A small network was trained on made-up records. Each row is its average activation on records with the value named, seen along a few directions.
Values that are neighbours, or in one group, have similar rows; names and order tell nothing.
In the rows, 500 means zero.
Random noise pushes rows far along 6 fixed directions. That doesn't count. These rows show it; they differ only by the noise:
[724 618 422 623 556 526 501 532 566 329 403 318 556 483 271 380 345 511
 623]
[429 477 576 490 576 517 519 572 399 408 546 523 463 431 538 481 530 500
 520]
[346 444 627 441 577 528 657 507 474 628 566 512 525 438 896 464 583 569
 450]
[667 601 480 637 619 549 643 459 668 412 503 240 558 431 578 370 325 604
 574]
[698 589 432 490 549 484 572 564 496 474 312 400 573 522 481 370 527 557
 582]
[342 384 604 465 407 600 532 579 337 630 457 550 726 498 656 440 584 442
 508]
[664 545 454 497 489 446 538 461 606 674 279 515 559 668 547 417 566 518
 472]
[655 590 452 501 559 502 601 544 526 498 364 375 581 489 548 369 489 566
 576]


Field S:
s4: [625 634 451 420 683 315 594 544 517 335 459 490 333 497 558 542 554 604
 504]
s5: [469 430 423 464 468 500 538 412 508 539 483 428 551 457 687 499 621 487
 473]
s9: [468 409 528 471 345 546 480 463 542 598 638 549 532 513 543 593 510 510
 457]
s3: [701 482 473 582 444 385 307 452 559 366 565 599 305 618 173 667 540 492
 389]
s7: [240 571 533 371 621 476 552 627 344 367 717 551 388 306 514 585 454 557
 593]
s2: [646 494 450 609 672 428 570 477 534 270 493 394 409 580 488 527 520 612
 493]
s6: [603 404 524 670 544 469 460 306 576 274 580 497 335 490 452 514 452 509
 429]
s1: [522 432 484 444 509 531 405 553 402 340 475 538 371 466 329 581 662 512
 472]
s8: [682 376 518 541 428 542 550 325 710 660 475 443 433 711 706 533 567 677
 354]
The values of S form 3 separate groups.
Q: Which other values are in the same group as s4? Give them in the order they are listed.
A: s7, s2
Q: Which other values are in the same group as s9? Give them in the order they are listed.
A: s3, s1, s8

Field T:
t2: [646 488 384 722 371 582 478 343 662 440 511 286 598 513 408 395 284 384
 548]
t9: [288 715 468 436 587 443 380 683 389 381 485 540 482 350 135 467 290 335
 701]
t8: [529 547 417 508 474 630 426 553 458 359 594 448 487 362 240 581 359 545
 560]
t7: [748 391 377 594 259 597 463 385 544 596 229 353 808 583 481 404 606 530
 508]
t1: [586 400 538 604 395 503 493 463 512 614 324 563 711 781 442 496 546 454
 420]
t3: [544 451 479 585 567 452 504 418 554 431 447 431 490 591 566 435 516 490
 473]
t4: [522 517 464 341 347 440 394 649 364 711 397 706 532 651 358 528 635 487
 513]
t6: [521 626 513 397 562 487 520 673 370 388 416 496 513 403 347 404 485 435
 679]
t5: [559 275 528 436 189 583 286 658 157 542 263 715 798 698 187 562 803 344
 445]
The values of T form 3 separate groups.
Q: Which other values are in the same group as t6? Give them in the order they are listed.
A: t9, t1, t3
Q: Which other values are in the same group as t7? Give them in the order they are listed.
A: t2
